Here are a small network's activations along a few directions, averaged over the inputs that share one value of a field.
Values that are neighbours, or in one group, have similar rows; names and order tell nothing.
In the rows, 500 means zero.
Strong random noise was added to every row along 2 fixed directions; ignore it. To show where, here is one row again and again, with new noise each time:
[649 630 556 699 379 389 543 267 376 511 601 686 654 646]
[554 482 551 516 332 357 549 292 556 494 603 564 348 563]
[606 523 638 627 285 360 655 200 485 485 654 669 375 622]
[444 347 474 299 342 332 462 389 737 490 561 393 119 456]


Field N:
n11: [509 494 878 630 361 395 679 398 412 437 663 657 413 597]
n22: [363 501 434 403 592 614 511 573 606 547 438 459 443 621]
n19: [377 304 691 425 364 597 750 561 549 473 487 603 200 491]
n1: [500 597 607 523 510 460 446 429 370 447 493 413 656 390]
n20: [452 507 662 384 527 483 644 424 533 373 631 464 209 354]
n3: [596 600 526 619 484 632 726 385 434 507 616 589 610 517]
n10: [516 416 365 423 581 485 222 566 560 537 469 340 615 313]
n8: [509 603 482 465 544 474 571 357 544 483 574 434 542 465]
n24: [430 327 456 396 515 470 419 633 497 371 440 285 223 264]
n5: [552 594 449 476 541 509 455 345 535 547 594 581 528 632]
n15: [397 280 299 407 403 501 369 544 687 500 470 382 229 438]
n17: [431 574 630 472 625 546 591 630 417 542 476 579 584 556]
n21: [457 539 359 501 530 610 562 514 662 594 515 533 452 538]
n25: [720 482 592 685 357 491 640 355 392 492 496 579 407 459]
n9: [519 423 518 411 558 586 573 628 550 441 408 443 405 297]
n7: [407 455 461 407 548 403 309 562 529 516 412 353 644 575]
n23: [531 455 477 549 450 398 404 329 493 541 550 577 514 571]
n4: [491 540 459 394 638 488 331 642 542 578 535 442 513 599]
n6: [467 500 379 687 412 605 676 469 454 520 544 655 447 584]
n12: [466 519 513 365 625 555 570 643 645 535 474 461 388 275]
n13: [336 538 448 158 763 469 217 779 620 521 370 199 504 425]
n14: [466 290 669 449 337 445 551 601 520 459 443 470 307 450]
n2: [480 473 489 567 400 462 481 553 501 421 378 457 530 585]
n18: [560 471 384 596 527 670 551 529 470 478 457 543 601 417]
n16: [447 371 568 521 384 532 735 488 498 494 475 579 308 646]
The values of N form a network in which each value has 4 neighbours.
Name the neighbours of n19, in listed order.
Answer: n17, n9, n14, n16
Name the neighbours of n1, in listed order.
Answer: n11, n20, n10, n24
Name the neighbours of n3, in listed order.
Answer: n8, n21, n12, n18
Fewest steps between n2 and n22?
Answer: 2
A value of N combines one of 5 hidden first parts with one of 5 second parts; all combinations occur once.
n6 and n15 share the first part; n6 and n19 share the second. Which value has the first part of n19 and the second part of n15?
Answer: n14
n17 and n13 share the first part; n17 and n21 share the second. Which value has the first part of n21 and the second part of n13?
Answer: n5
n2 and n7 share the first part; n2 and n25 share the second. Which value has the first part of n25 and the second part of n7?
Answer: n10
n16 and n22 share the first part; n16 and n9 share the second. Which value has the first part of n9 and the second part of n22?
Answer: n12
